Each row below holds a small network's activations on one input, seen along a few directions.
Each table varies a few parts of the input and shows all the possible inputs, shuffled.
A made-up example of a description, with smaller parts first: one of 6 places along a line, together with either a single point or one of 11 places around a ring or (one of 2 separate values, together with one of 8 places around a ring).
Shared parts are said once, and a part with two or three values counts as separate values.
In the rows, zero is written as 128.

Other details of the inputs vary at random and push rows far along two fixed directions, the same in every table; ignore that.
To show where, the next rows are all for the same input, with only those details redrawn:
[154 128 111 149 115  62 160  93 115  73 133 182]
[124  89 133  99 147  82 134 107 169 138  84 123]
[126  93 129 106 141  83 134 109 166 135  90 125]
[134 123  73 177  83 119  85 149 171 137 132 103]
[152 124 116 142 120  62 160  91 118  77 127 180]
[114  76 142  83 159  89 125 112 188 160  66 101]
[116  80 138  89 153  90 125 113 185 157  72 104]

A family of inputs:
row 1: [121 153 103 174 102 159  71 185 118 118 162 108]
row 2: [111 120 174  80 160 146 127 105 118 169 115 122]
row 3: [126 116 182  82 164 160 139 123 131 157 113 118]
row 4: [139 155 168 127 124 137 160 112  75  94 143 164]
row 5: [123 126 124 148 120 190  87 172 135 164 131 101]
row 6: [129 129 158 111 170 114 149 120  92 101 134 179]
row 7: [112 133  93 119 116 180 131 155 173 164  95  51]
row 8: [153 138 111 145 102  57 168  95 111  80 157 178]
row 9: [170 154 123 154  83  98 175  82 108  81 133 183]
row 10: [117 128 174  99 144 161 132 121 120 159 111 130]
row 11: [117 131 124 151 104 189  78 177 134 148 134  88]
row 12: [129 157 162 121 130 119 155 102  68 101 152 161]
row 13: [125 140  98 115 137  80 194 112  93  71 150 154]
row 14: [123 123 172  85 168 150 131 113 124 161 120 111]
row 15: [165 133 121 158  98  87 175  86 111  71 127 190]
row 16: [111 171  89 202  75 162  63 189 111 128 190  97]
row 17: [167 157 114 141  86  78 170  78 101  89 148 174]
row 18: [117 131 121 156 107 192  78 170 138 163 135 105]
row 19: [125 131 158 112 163 110 147 110  90  94 141 189]
row 20: [123  92 175  73 176 165 121 133 145 158  99 108]
row 21: [115 129 116  80 146 119 173 111 130 140 105  96]
row 22: [128 139 113 152 128 169  83 168 135 133 160 114]
row 23: [126 143 141 141 120 183 107 153 121 165 134 110]
row 24: [135 139  92 131 141  87 189 115  93  56 142 161]
row 25: [132 172 105 182  96 178  88 155 104 155 172 114]
row 26: [ 94  91 182  61 195 134 120 130 141 181  94 102]
row 27: [134 188  66 235  58 165  67 175  88 110 223 139]
row 28: [114 110 167  85 175 135 122 126 130 144 131 119]
row 29: [132 120  76 173  87 118  86 148 173 140 128 102]
row 30: [107 113  86 126 125 174 123 163 174 153  95  54]
Q: The inputs of row 6 and row 5 match in every part but one. If row 19 is changed in the same way as row 6 into row 5, which row does it become?
A: row 18
Q: Describe the family of inputs behind these rows.
A: one of 5 places around a ring, together with either one of 2 separate values or one of 4 places along a line
Q: Which other rows does row 8 become when the choice among 2 separate values takes its other values? List them by row number.
A: row 13

A family of inputs:
row 31: [ 85  70 123  84 159 103 119 151 185 155  72  75]
row 32: [121 167 151 112 150 119 168 118  43  80 185 162]
row 33: [172 158 118 191  72 116 116 119 107  84 168 168]
row 34: [130 127  58 175  97 132  71 172 176 143 159  83]
row 35: [122 146 239  59 169 139 175  84  51 130 139 168]
row 36: [143 111 203  87 159  57 206  53  76  76  99 227]
row 37: [149 148  77 176  65 179  89 165 171 147 134  70]
row 38: [125 198 129 159  76 225 114 164  71 148 190  92]
row 39: [126 134 196  84 193 200 151 137  69 126 132 157]
row 40: [114  93 184  80 150 128 108 105 162 194  64  98]
row 41: [131 100 177  65 163  88 216  75 114  92  71 173]
row 42: [125  99 188  69 180  46 172  62 106 104  91 183]
row 43: [110  93 151  73 180  46 193  89 111  86  89 168]
row 44: [170 183  72 199  96  54 174  93  52  30 202 225]
row 45: [130  84 159  60 158 146 136 111 189 185  67  87]
row 46: [118 162 124 196 128 207  42 204  87 127 200 141]
row 47: [ 72 120 158  52 167 208 118 162 143 213 107  19]
row 48: [129 184 159 148 119 132 137 123  32  82 210 180]
row 49: [118 133  79 199  70 128  70 172 147 113 157 123]
row 50: [130 142  51 187  97 124  84 161 153 136 170 112]
row 51: [125 140  54 168  80 161 108 172 172 130 129  56]
row 52: [ 73  57 163  64 173 116  86 142 201 203  50  70]
row 53: [137 174 119 158 147 190 140 162  47  79 191 167]
row 54: [172 159 103 196  92  72 133 103  86  46 201 220]
row 55: [171 167 134 179  92  99 145  82  75  92 165 211]
row 56: [118 107 159  81 149 115 178  96 131 134  69 137]
row 57: [122 117  96 164  96 137  48 170 186 157 134  74]
row 58: [115  90 154  57 179  71 224  79 121  82  73 156]
row 59: [141 164  62 192  85  91 127 134  99  81 171 147]
row 60: [116 151 151 176 126 246  35 205 109 175 169 108]
row 61: [120  93 139  58 185 105 179  92 159 152  85 124]
row 62: [149 170  62 179  91 123 150 122 112 105 163 142]
row 63: [133 123 155  87 140 119 173  84 124 139  80 130]
row 64: [107 135  53 169  85 159 108 171 161 148 122  70]
row 65: [119 109 136  70 164  98 189  90 135 132  78 115]
row 66: [118  88 156  61 164 152 132 111 189 208  65  90]
row 67: [146 119 179  91 176  34 187  49  83  81 125 228]
row 68: [145 148  96 191  80  99 104 142 119  74 168 154]
row 69: [129 171 111 176 148 168 105 177  55  78 203 169]
row 70: [138 145  81 173  67 180  94 169 167 143 123  69]
row 71: [126 131  56 177  89 133  69 181 177 137 148  63]
row 72: [170 163 130 194  75  82 172  94  55  28 177 241]
row 73: [135 132 111 180  71 166  61 168 167 156 130  82]
row 74: [125  95 116  83 154 128 145 120 181 159  95  87]
row 75: [137 146  50 175  77 158 105 167 170 130 144  64]
row 76: [173 117 196  99 153  64 189  51  87  74 128 229]
row 77: [124 127  89 181  98 139  46 160 171 168 158 112]
row 78: [103  60 197  51 178 145  87 117 210 244  52  79]
row 79: [106  88 160  55 164 157 120 113 195 231  46  62]
row 80: [ 85  62 134  59 174 116 102 157 216 184  54  31]
Q: The inputs of row 45 and row 74 match in every part but one. If row 70 is changed in the same way as row 45 into row 74, which row does it become?
A: row 51
Q: The inputs of row 65 and row 40 match in every part but one. If row 61 is changed in the same way as row 65 into row 40, which row does it become?
A: row 78
Q: Describe the family of inputs behind these rows.
A: one of 5 places around a ring, together with either one of 2 separate values or one of 8 places around a ring
Q: Which other rows does row 69 become when the choice among 2 separate values takes its other values? List them by row number.
A: row 32
Q: Which other rows does row 43 become when the place on the ring of 8 takes its other values? List them by row number.
A: row 31, row 34, row 44, row 50, row 59, row 71, row 80
Q: A walk changes only the place on the ring of 5. It starts at row 67 and steps to row 55. List the rest of the walk in order.
A: row 79, row 62, row 44
Q: Which other rows does row 57 become when the place on the ring of 8 takes its other values? List them by row number.
A: row 42, row 49, row 52, row 54, row 67, row 68, row 77
